A small network was shown many inputs. Here are its activations along a few directions, one row for each input.
Each table varies a few parts of the input and shows all the possible inputs, shuffled.
A made-up example of a description, with smaller parts first: line(4) and (point or (values(2) and ring(5)) or line(11)).
Shared parts are said once, and a part with two or three values counts as separate values.
(in the rows, 128 means zero)

A family of inputs:
r1: [194 207  96   7  99  90 116 116  89 139  82 133  79 151 102 117  70]
r2: [178 107 101  12 188  72 159 103 146 117 128 106  76 189 165  77 213]
r3: [204 169 115   4 118  81 114 113  92 142 102  95  80 153 109 112  91]
r4: [ 64 136 139 251  75 188  91 157 130 141 132 168 179  73 106 174  74]
r5: [191 146 123  13 139  52 142 113  71 153 122  97  89 159 114 117 122]
r6: [ 63  55 140 236 172 174 143 138 187 101 173 140 178 134 174 127 209]
r7: [ 67  77 166 249 127 145 121 152 111 146 162 127 193  89 128 170 129]
r8: [ 82 108 157 247 101 180 104 156 135 114 153 140 189  85 128 167  91]
r9: [191 193  95   7 113 108 147 103 138 104  81 136  56 143 118  89 106]
r10: [ 61  75 150 247 144 166 127 142 151 132 159 135 188 110 137 146 167]
r11: [178 131 106  18 154  68 135 105 120 151 110  89  74 180 121 104 153]
r12: [ 63 131 148 245 106 212 138 139 167  97 132 169 155  71 132 137 110]
Q: Changing only one part turns r12 into r9. The same change can be made to r8. Which row results?
A: r3
Q: What do these inputs look like to the network?
A: values(2) and line(6)
Q: Which other rows does r6 become when the values(2) part takes its other values? List them by row number.
A: r2

A family of inputs:
r13: [112 112 181 208 117 159 127 142 101 111 154 118 186  70 127 147  93]
r14: [ 90 131  99 185 147 179 140 131 199 114 146 167 133 165 130 115 179]
r15: [ 73 100 168 210 117 133 134 139  93 160 126 111 166 105  97 162 108]
r16: [ 83 113 134 184 131 199 159 107 195  80 145 152 120  91 165 115 146]
r17: [142 200  66  77 128 131 149 111 167 109  89 178 100 179 116 103 137]
r18: [123  31 159 126 205  90 156 116 136 143 175  57 118 163 164 116 215]
r19: [180  77 140  15 176  48 157 106 110 132 117  62  86 164 145  88 192]
r20: [155 187 113  85 125 147 153 127 146  70  73 181  89  82 158  81 122]
r21: [166 142  78  68  76  96  41 153 122 175 120 131 115 170  96 151 102]
r22: [172 168 164  95  94 134 119 127  74 109 121 111 121  73 125 135  38]
r23: [133 166 151  98  99 100 132 134  51 165  84 121 109 108  86 140  66]
r24: [108 110  83 185 121 121  69 142 142 167 187 148 194 166 127 183 139]
Q: Changing only one part turns r18 into r19. The same change can be made to r16. Which row results?
A: r20
Q: What do these inputs look like to the network?
A: values(2) and (point or ring(5))
Q: Which other rows does r22 become when the ring(5) part takes its other values? List them by row number.
A: r17, r20, r21, r23
